These are the activations of a small neural network, seen along a few directions. Each row is one input.
In each table, some parts of the input vary, and every possible input appears once, in random order.
A made-up example of a description, with smaller parts first: ring(5) and (point or ring(9) or (values(3) and line(4))).
Shared parts are said once, and a part with two or three values counts as separate values.
In the rows, zero is written as 128.

Other details of the inputs shift rows strongly along two fixed directions, in all tables alike. That doesn't count.

Rows:
R1: [117 144 215  79  42  81  61 139 133 101 155 109 154]
R2: [112 150 142 145 163 107 148  91  92 158 124 110 130]
R3: [139 126 148 154 121 133 115 202 112  74  81 147 111]
R4: [149 117 151  85  58  89  85  68 160 145 136 121 164]
R5: [165 127  92 137 160 159 169 153 130  84 124 163 133]
R6: [162 108  61 187 136 170 158 203 141 116  86 144  97]
R7: [ 81 140 151  78 151 107  98  51 119 158 193 117 147]
R8: [174 117 140  82  96 155 128 139 154  86 142 128 142]
R9: [209 114 131 119  63 108 112 117 139  85 114 146 172]
R10: [149 125  74 171 121 156 150 164 147 123 100 147 111]
R11: [155 129  83 125 140 166 164 156 142  84 124 152 119]
R12: [172 103 109 157 133 142 149 171 127 113  88 114 103]
R13: [103 135 135 138 154 114 150  87 107 173 122 104 109]
R14: [ 75 149 141 170 167  99 138 160  75 122 137 165 133]
R15: [184  96 111 110  47 131 102 148 175 109 110 128 138]
R16: [103 138 174  85 108  80  97  41 123 179 152  99 147]
R17: [105 139 168 123 141 114 132  90  94 171 132  79 113]
R18: [125 143 158 124  71  97 109 156 120  92 134 167 160]
R19: [131 111 117  97 113 147 125 137 147 109 133 117 123]
R20: [143 115  63 148 157 153 165 161 134  92 108 159 122]
R21: [142 112  88 124 131 132 131 130 137  94 130 152 144]
R22: [ 72 135 121 132 161 103 121  74 117 203 141 116 118]
R23: [156 123  86 147 136 147 158 161 145  93 110 161 141]
R24: [ 81 126 112 146 168 105 118  86 117 190 138 124 122]
R25: [167 123  88 115 126 151 146 146 148  80 129 162 142]
R26: [156 112 176  74  52 101  87  79 151 140 137  91 145]
R27: [135 140 110 189 130 136 169 225 102  71  96 172 115]
R28: [ 58 163 183 140 160 104 115 114  86 147 119 125 111]
R29: [138 116 112 138 139 158 153 169 140 110 118 129 121]
R30: [ 79 145 116 162 176 149 137 132 108 192 136 109  89]
R31: [ 89 133  80 155 202 155 180 141 112 132 120 130  94]
R32: [ 85 136 167  93 179 135 124  97 107 154 172  88 111]
R33: [ 54 155 185 142 166 111 114 133  82 149 114 121  99]
R34: [131 109 161  53  73 120  74  99 163 114 162  93 144]
R35: [165 121 189  79  57 103  82  95 137 126 138  81 148]
R36: [135 143 103 144 113 135 115 127 139 148 130 146 133]
R37: [103 143 203  92  51  90  82 139 122 110 152 123 149]
R38: [ 92 120 137 134 155 119 136 101 111 190 126  92 100]
R39: [ 96 135 110 169 180 153 134 154 109 176 129 107  87]
R40: [101 148 139 109 173 142 156  97 115 141 156 120 120]
R41: [ 84 140 148  88 162 140 125  98 119 153 166  98 113]
R42: [ 71 136 153 100 119  97  99  49 132 201 154  93 122]
R43: [200 121 142 112  46 123 121 119 149  88 107 126 153]
R44: [118 147 179 111  83  96  84 124 118 100 108 155 151]
R45: [ 55 156 184 130 155  85  95  99  81 145 128 141 136]
R46: [160 118  49 191 142 155 159 182 141 117  89 168 115]
R47: [ 86 145 153 118 182 108 135  78 104 156 164 122 144]
R48: [178 115 126 121 116 158 152 166 148  84 119 135 134]
R49: [114 120  84 186 195 123 163 128 103 161 107 141 111]
R50: [100 151 107 163 151 147 139 125 120 171 132 128 105]
R51: [136 114  92 162 145 154 130 176 136 142 110 120 101]
R52: [176  94 108 125  75 136 104 161 166 113 106 121 125]
R53: [ 65 133 141 136 204 137 145 127 108 169 144  88 101]
R54: [176 127 136 101  94 127 131 119 156  89 136 149 164]
R55: [167 112  95 140 120 138 140 150 149  85 121 164 158]
R56: [ 92 150 122 155 212 149 188 126 101 145 130 122 104]
R57: [124 134 164  75  73 117 102  83 166 126 160 115 161]
R58: [103 130 138 143 207 149 164 149 103 140 136 103 100]
R59: [176 114 128 104  51 115 111 111 168 115 116 127 146]
R60: [166 109  84 176 149 128 162 148 116 110  87 152 124]
R61: [173 120  95 134 147 150 152 147 131  76 129 167 148]
R62: [198 122 106 122  41 130  81 134 171  98 131 166 169]
R63: [136 120 163  56  95 133  83 102 153 114 170 101 140]
R64: [104 114 116 161 182 128 152 139 108 173 107  96  89]
R65: [169 111  76 159 102 135 119 148 153 116 113 162 143]
Description of these inputs: line(5) and (values(2) or ring(5) or line(6)).
Changing only the line(5) part turns R22 into R42. The same change can be made to R44. Which row results?
> R28
Changing only the line(5) part turns R43 into R9. The same change can be made to R10. Which row results?
> R65
List by row number the other rows that have the line(5) part in common with R35.
> R1, R3, R12, R32, R34, R39, R51, R52, R53, R58, R63, R64
Change only the line(6) part in R2. List by row number the other rows that result.
> R4, R16, R22, R36, R46
Change only the line(5) part in R41. List by row number the other rows that result.
> R7, R11, R25, R63

Rows:
R66: [116 124  97 195 189 133 169 187 100 118  80 167 101]
R67: [145 133  96 190 154 147 175 191 110  92  78 170 115]
R68: [120 129  90 189 197 144 186 188  89 101 103 151 105]
R69: [103 141 117 117 149 134 134 103 125 154 159 131 124]
R70: [121 132 117 168 144 129 132 135 109 160 117 119 110]
R71: [129 132 164  78  90 137  93 140 151  85 146 122 134]
R72: [227 101  99 118  84 160 143 157 169  63 112 138 152]
R73: [233  95  93 116  81 157 141 157 176  59 107 142 152]
R74: [136 128 103 179 166 138 179 188 104  98 112 149 115]
R75: [ 52 164 176 100 175 128 114 111 100 156 168 100  99]
R76: [174 101 104 139  94 135 119 154 143 108  96 133 125]
R77: [ 91 132 128 115 134 108 104  87 133 175 140 113 126]
R78: [ 65 126 125 142 212 130 156  99  91 192 126  87  80]
R79: [122 143  95 200 192 146 185 191  87 113  83 168  99]
R80: [205  95 101 134  81 127 135 197 153  43 100 170 150]
R81: [173 124 134  85  91 131 113  99 160 114 160 129 163]
R82: [ 84 144  99 150 181 138 156 118 115 167 137 130 106]
R83: [ 29 157 193 129 175  84 111  71  86 199 148 104 119]
R84: [ 81 158 154 138 166 113 135 111  85 150 131 128 120]
R85: [104 151 191  80  76  92  84  73 128 130 153 120 162]
R86: [ 65 149 146 158 189 113 145 116  86 160 118 129 112]
R87: [171 121 135  89  95 136 115 100 157 113 158 121 160]
R88: [207 103 129  78  59 138 100 112 180  82 148 134 176]
R89: [125 140  94 209 188 145 188 201  94 117  78 172  94]
R90: [130 135 124  95  89 124 107  98 156 139 151 132 144]
R91: [111 142 152 118  96 101  88  83 133 177 146 108 137]
R92: [232  89  78 123  96 162 138 171 170  56 108 163 154]
R93: [117 126 127  93  96 121 104  91 156 140 150 126 147]
R94: [112 143 183 110  85  97 103 102 130 132 133 133 148]
R95: [185 110 102 151  96 130 133 187 140  62  75 178 139]
R96: [ 71 155 185 101 134  92 113  78  98 154 169 104 141]
R97: [ 90 131 166 104 114 103  91  69 124 185 148  87 126]
R98: [ 85 130 179 109 120 120  93 126 127 155 153  94 125]
R99: [106 135 173  98  85 104  87  71 129 176 150  90 133]
R100: [163 107  87 143 175 154 164 147 130 109 112 125 117]
R101: [182 109  91 143 124 163 169 159 148  95  94 127 115]
R102: [ 91 144 190 101 107 114  88 125 125 162 161  93 125]
R103: [117 115 119 119 168 131 145 103 125 154 123  97 104]
R104: [180 126 117 137  97 133 144 179 129  64 113 160 143]
R105: [158 123 143 106  66 121  97 113 144 135 129 115 136]
R106: [ 79 128 107 157 227 144 182 112  96 178 119  90  81]
R107: [128 135 147  68  73 119  91  72 164 137 176 126 160]
R108: [196 106 121 111  22 118  78 131 182  98 113 140 166]
R109: [ 76 149 141 119 136 109 110  77 124 187 151 105 126]
R110: [142 132 143  93  51 110  80  90 161 135 146 125 157]
R111: [ 69 138 139 143 196 107 142 119  80 150 139 120 115]
R112: [104 129 150 129 141 105 132 125 112 128 144 121 136]
R113: [ 99 144 185  88  99  92  86  78 120 134 146 120 154]
R114: [125 133 124 126 176 137 156 105 117 151 143 106 119]
R115: [107 122 124 128 158 135 147 108 119 160 121  96 100]
R116: [ 62 131 130 169 209 139 144 170  90 169 121 104  81]
R117: [162 123  95 156 141 182 165 225 133  54  96 157 103]
R118: [142 116 124  85 113 122 102  93 152 129 159 132 151]
R119: [190 113  65 158 135 172 165 183 143  80 113 173 132]
R120: [177 109  72 150 140 164 156 168 145  88 118 162 132]
R121: [100 156 184  90 105  94  98  83 109 136 159 120 148]
R122: [140 126 148 100  92 106  99 124 129  92 128 143 151]
R123: [192 114  95 151  63 139 116 162 161  95  98 148 145]
R124: [ 97 137 201  83  71 111  72 114 143 150 163  91 142]
R125: [199 116 148 100  36 111 109 159 157  57 130 155 168]
R126: [139 142 161 100  77 111 106 114 130  95 138 137 157]
R127: [160 116 134 121  66 114  88 118 154 128 120 120 147]
R128: [145 110  51 169 176 164 171 177 131 105 106 166 110]
R129: [104 129  72 229 219 158 191 183  84 156  83 136  79]
R130: [ 63 151 144 146 194 115 145 112  79 151 134 121 115]
R131: [ 74 133 146 131 148  98  96  79 115 198 142  99 122]
R132: [ 80 126 132 156 171 111 119 103 100 193 125 101 104]
R133: [ 47 149 127 168 235 118 158 123  65 166 117 130  97]
R134: [150 121 119 108  65 118  93 112 169 126 125 133 152]
R135: [ 99 132 139  88 118 117 103  74 145 158 168 118 141]
R136: [171 105  59 149 117 154 146 174 158  90  95 168 127]
R137: [131 124 131 120 118 138 140 112 133 142 121 102 114]
R138: [176 109 149  73  56 140  85 167 167  47 129 142 143]
R139: [130 125  59 188 218 174 198 174 106 123 116 154 101]
R140: [146 123 130 110 122 135 143 108 140 135 126 105 117]
R141: [119 130 135 120 136 133 140 108 119 158 128  98 103]
Changing only one part turns R67 into R86. The same change can be made to R72. Which row results?
> R73
Changing only one part turns R78 into R141. The same change can be made to R100. Which row results?
> R114
Describe the family of inputs behind these rows.
> line(4) and (values(2) or line(6) or ring(11))
A walk changes only the line(4) part. It starts at R76 and steps to R97. List the rest of the walk in order.
> R99, R105
A walk changes only the line(6) part. It starts at R89 and steps to R79. List the rest of the walk in order.
> R84, R121, R104, R125
A walk changes only the line(4) part. It starts at R111 and steps to R68. List the rest of the walk in order.
> R96, R104

Rows:
R142: [ 55 165 191  97 155 103  95  78 100 179 183  88 127]
R143: [ 84 148 154 118 136 114 113 112 103 147 163 113 129]
R144: [126 115  80 161 189 156 163 148 107 138 105 139 100]
R145: [108 135 171  78  82 108  87  72 148 177 161 102 147]
R146: [166 128 108 141  85 142 134 165 143  69 100 164 147]
R147: [121 147 184  79  93 113  86 104 138 126 157 106 144]
R148: [205 117 121  89  70 139 126 138 166  63 131 156 164]
R149: [ 82 143 115 151 197 125 170 103 110 155 148 117 117]
R150: [179 118 122 126  97 147 121 181 150  63 107 145 134]
R151: [151 112  99 129 109 134 125 149 153 121 114 138 124]
R152: [ 56 148 175 104 174 106 102  99  96 176 170 101 118]
R153: [ 91 143 110 163 167 137 157 151  95 129 126 139 111]
R154: [173  98 106 123 105 143 131 150 161 106 115 131 143]
R155: [ 70 144 122 158 182 127 147 127  96 144 120 133 114]
R156: [148 129  74 161 167 156 173 155 118 128 102 149 101]
R157: [ 92 141 129 134 158 121 135  97 119 178 145 119  98]
R158: [130 139 101 183 163 146 159 165 115 110  93 160 120]
R159: [141 114 146 120  94 101 112 131 124 119 118 125 138]
R160: [133 132 113 166 164 157 170 180 114 100  91 134  98]
R161: [158 115  94 120 119 137 128 134 142 115 114 141 126]
R162: [130 125 128 102 114 128 105  90 132 138 137 113 137]
R163: [ 62 131 151 120 168 112 116  88 116 200 154  91 114]
R164: [140 126 119 132 112 132 122 164 125  93 130 142 134]
R165: [115 145 158  80 126 113 110  71 129 132 168 108 150]
R166: [103 146 162  84  87 103  83  64 149 169 163  96 139]
R167: [171 109 139  95  45 125  84 120 178 110 136 115 161]
R168: [121 119  88 171 191 153 169 150 121 140 112 119 107]
R169: [177 108 110 135  87 151 136 160 158 109 112 138 135]
R170: [110 115 144 100 132 123 107  79 128 160 150 109 130]
R171: [173 109 108 130  90 140 123 188 138  68 118 162 138]
R172: [121 133  95 165 157 152 153 154 123 146 111 123 111]
R173: [114 127 133 125 150 136 136  94 117 163 144 117 118]
R174: [137 123  88 179 160 160 165 170 127 131 106 127 108]
R175: [162 118 121 104  66 123  93 114 167 109 132 129 137]
R176: [173 126 123 148  92 117 124 154 129 100 108 142 142]
R177: [162 123 130 136  86 115 129 147 124 101 109 126 137]
R178: [152 129 117 137  97 138 139 159 138  89 107 165 141]
R179: [136 142 185  87  61  89  74  80 145 141 151 132 168]
R180: [208 104 120 102  43 146 103 124 173  79 123 138 160]
R181: [101 138 108 177 184 135 150 149 105 127 100 148 116]
R182: [134 127 123  99 108 119 105  93 142 135 136 116 137]
R183: [149 119 129 115 112 137 134 118 147 136 135 120 137]
R184: [120 130 147 117 111 111 101 116 134 124 122 146 148]
R185: [ 78 130 140 108 173 104 138  81 122 168 163 113 136]
R186: [156 117 138 117  86 125 123 148 136  90 104 126 132]
R187: [ 96 145 174  75  85  92  72  42 148 173 177  93 137]
R188: [ 67 138 132 146 178 119 139 122  99 153 126 137 117]
R189: [114 119  86 169 180 152 159 167 119 150 102 133 102]
R190: [113 117  97 164 193 150 161 132 112 144 123 118 104]
R191: [ 86 133 188  60 101  98  68  21 134 182 183  79 149]
R192: [ 73 148 148 136 186 124 125 127  96 155 151 110 111]
R193: [163 117 101 123  88 133 115 145 161 108 116 133 134]
R194: [146 121 151 101 104 128 105 149 144  98 128 132 135]
R195: [187 108 111 110  50 139 100 151 178  93 111 134 155]
R196: [127 132 121 111 154 131 138 112 125 112 143 125 136]
R197: [133 118 115 130 112 129 129 163 125  97 120 154 135]
R198: [166 116 129 125  99 142 129 169 144  72  97 136 126]
R199: [148 124 141 131  99 103 107 131 125 118 121 129 144]
R200: [133 115  76 168 167 144 159 163 129 127 104 147  92]
R201: [129 143 171  93 100 118  97 122 131 129 162 123 143]
R202: [155 113 148 104  91 130 115 151 147  88 112 134 131]
R203: [ 92 134 125 138 141 123 132 135 105 126 135 132 127]
R204: [106 125 178  88  99 100 101  98 126 138 134 106 132]
R205: [109 137 109 182 186 128 148 151  99 135 104 144 115]
R206: [101 131  99 154 195 130 172 123 115 139 135 126 122]
R207: [102 137 114 156 154 139 158 156 101 126 125 149 114]
R208: [124 133 158 114 103 115 123 121 124 122 122 109 126]
R209: [112 126 109 177 173 123 162 158  89 131 100 122 103]
R210: [146 124  78 168 176 150 195 163 126 110 116 157 120]
R211: [101 140 170 110 123 110 126 106 111 149 132 104 118]
R212: [119 124  98 169 189 154 168 133 111 144 125 119 101]
R213: [106 136 127 123 159 134 136  91 109 170 140 117 115]
R214: [146 129 102 188 162 132 169 177 101 124  97 152 109]
R215: [109 140 121 152 158 138 150 159 101 129 136 142 112]
R216: [187 113  91 135  82 147 137 166 164  99 106 153 127]
R217: [112 129 119 164 172 119 136 145 106 139 110 150 118]
R218: [176 114 115 121  88 142 125 134 163 106 125 123 147]
R219: [128 142 173  94 106 125 107 122 136 124 145 121 134]
R220: [106 143 104 141 172 135 147 110 111 159 127 118 107]
R221: [174 117 140 122  66 113 123 145 134 100 113 137 141]
R222: [ 97 141 142 147 176 142 162 145 105 139 114 123  95]
R223: [140 138 139 132 106 124 121 131 137 116 115 155 145]
R224: [ 64 143 157  92 193 108 125  64 100 175 170 101 126]
R225: [ 70 149 154 103 160 116 110  49 104 193 163  88 121]
R226: [114 123 110 156 186 149 167 123 109 157 131 122 102]
R227: [202 124 139 114  33 117  87 140 168  72 112 158 174]
R228: [129 111 166  72  88 107  85  67 154 150 164 103 151]
R229: [184 106 118 141  89 115 118 169 135  90 100 154 142]
Describe the family of inputs behind these rows.
> line(4) and (values(2) or ring(9) or ring(11))
Changing only the line(4) part turns R228 into R190. The same change can be made to R163. Which row results?
> R167
Changing only the line(4) part turns R189 into R195. The same change can be made to R204. Which row results?
> R186
Change only the line(4) part in R202. List by row number the other rows that result.
> R160, R198, R222
Change only the values(2) part in R185. List by row number the other rows that result.
> R224
Change only the ring(9) part in R216. List by row number the other rows that result.
> R145, R156, R157, R169, R173, R183, R213, R226
Change only the ring(11) part in R201. List by row number the other rows that result.
> R178, R179, R207, R211, R214, R215, R219, R221, R222, R223
Change only the ring(11) part in R160. List by row number the other rows that result.
> R142, R143, R146, R147, R153, R158, R176, R177, R208, R227
